M =
[[132,118,167,127,123,67,105,142,119,112,123],
[120,128,158,125,104,69,123,134,131,96,118],
[123,118,157,133,110,66,112,149,116,118,136],
[149,143,111,117,87,108,132,144,157,147,161],
[122,123,152,139,105,68,108,142,120,111,127],
[146,102,125,125,123,74,129,129,92,116,150],
[157,144,134,119,83,102,127,134,153,112,121],
[137,137,126,124,106,108,115,97,129,147,122],
[155,135,121,112,82,87,126,133,141,141,154],
[143,124,121,124,97,96,124,122,139,151,140],
[118,127,159,126,107,68,121,136,129,95,119],
[136,136,108,125,83,121,109,123,166,132,156],
[156,127,124,115,84,80,123,130,133,139,148],
[123,114,158,101,128,97,135,142,128,141,162],
[143,134,112,126,86,115,111,129,160,141,142]]
Counting starts at 1.
The entry at row 2, column 1 is 120
Find the smallest entry.
66
The entry at row 1, column 3: 167
Find the entry in row 1 and column 2.
118
Find the entry directly above 155.
137
Find the entry in row 3 and column 2.
118
Find the entry in the top-left corner.
132
Find the entry in the bottom-left corner.
143
The entry directly below the centre entry: 87
The entry just right of the centre entry is 115
Find the entry in row 3 and column 1.
123
Find the bottom-right entry.
142
The top-right entry is 123
The entry directly above the smallest entry is 69
Find the bottom entry of the column that holds the smallest entry.
115
Find the entry just left of the centre entry.
106
Find the entry in row 2 and column 3.
158
Find the entry just left of 114.
123
The entry just left of the smallest entry: 110
Find the entry directly below the smallest entry.
108
Find the entry just right of the smallest entry.
112
Find the entry directly above the centre entry.
102
Find the bottom entry of the column that holds the largest entry.
112

Questions about the array below. Counting starts at 1.
1) Read off the entry directly above the largest entry.
2) Read off the bottom entry of the column that holds the largest entry.
3) Read off the entry in the top-right corner.
4) Read off the entry in row 3 and column 1.
5) Read off the entry in row 2 and column 1.
6) Read off the entry at row 1, column 2.
7) Read off the entry just right of 153.
[[125,120,113,119],
[188,106,153,108],
[154,126,150,127],
[143,114,122,114]]
1) 125
2) 143
3) 119
4) 154
5) 188
6) 120
7) 108

 90   79  182   86  178
 89   85  176   80  169
 85   83  177   89  168
169  175   71  173   81
167  169   72  171   77
 91   83  183   88  173
 86   84  182   87  171
 87   80  186   83  178
168  172   74  176   81
179  174   77  174   72
161  181   56  179   73
 92   79  173   85  171
 90   79  183   82  179
The first entry, reading row by row -> 90
What is the last entry, reading row by row?
A: 179
The largest entry in the last row -> 183
What is the entry directly below the largest entry?
A: 74
What is the first entry on the diagonal from the top-right corner?
A: 178
What is the entry directly above the largest entry?
A: 182
The 2nd entry on the diagonal from the top-right corner is 80
The entry directly above the smallest entry -> 77
What is the bottom-left entry?
A: 90
The entry just left of the centre entry -> 84
The top entry of the column that holds the smallest entry is 182
What is the first entry of the largest entry's row?
A: 87
The last entry in the row that holds the smallest entry is 73
The maximum: 186
What is the entry just right of the centre entry?
A: 87
What is the fourth entry from the end, reading row by row?
A: 79
The smallest entry in the first column: 85
The third entry on the main diagonal -> 177
The entry directly above the centre entry -> 183
The minimum: 56
The median entry is 91

[129,127,121,120,122,124,106,71,138,53,133,135,64]
The entry just right of 129: 127
Find the third largest entry.
Answer: 133
The entry at the centre -> 106
The entry just right of the centre entry: 71

[[123,134,128,156,89,93,159,118,150,134,157],
[95,134,128,99,153,107,132,157,98,132,109],
[129,97,128,155,142,133,109,156,132,158,127],
[124,123,128,80,114,146,130,139,138,83,173],
[175,102,128,123,146,136,146,106,158,73,88],
[81,138,128,155,121,107,134,158,149,105,102],
[157,117,128,84,83,116,101,158,163,138,89],
[57,160,128,166,141,130,112,121,156,111,134]]
Indices start at 1.
Which number is the maximum?
Answer: 175
The entry in the top-right corner is 157
The entry in the top-left corner is 123
The bottom-left entry -> 57
The entry in row 3 and column 2: 97
The entry directly above 99: 156
Which number is the entry directly above 117?
Answer: 138
Which number is the entry directly below 159?
Answer: 132
Which number is the entry in row 2 and column 1?
Answer: 95
Which number is the entry in the bottom-right corner?
Answer: 134
Which number is the entry in row 2 and column 3?
Answer: 128
The entry in row 3 and column 1 -> 129
Which number is the entry in row 1 and column 3?
Answer: 128
The entry at row 1, column 2 is 134
Which number is the entry at row 3, column 3?
Answer: 128
The entry directly above the smallest entry is 157
Which number is the entry just right of 149?
Answer: 105
Which number is the entry directly below 97?
Answer: 123
Which number is the entry directly below the largest entry?
Answer: 81
The entry just left of 73 is 158
The entry directly above 101 is 134
The entry just right of the smallest entry is 160
The entry directly above 88 -> 173

Read these off the matrix that follows. Indices start at 1.
1) Find the entry just right of 182.
2) Find the entry in row 1 and column 1.
3) Find the entry directly below the largest entry.
4) Find the entry directly below the smallest entry.
5) Find the entry at row 2, column 2.
6) Find the entry just right of the largest entry.
7) Find the entry in the bottom-left corner.
197,182,154,120,87,65
171,140,105,76,61,59
187,162,129,95,71,58
153,181,196,196,179,151
1) 154
2) 197
3) 171
4) 151
5) 140
6) 182
7) 153
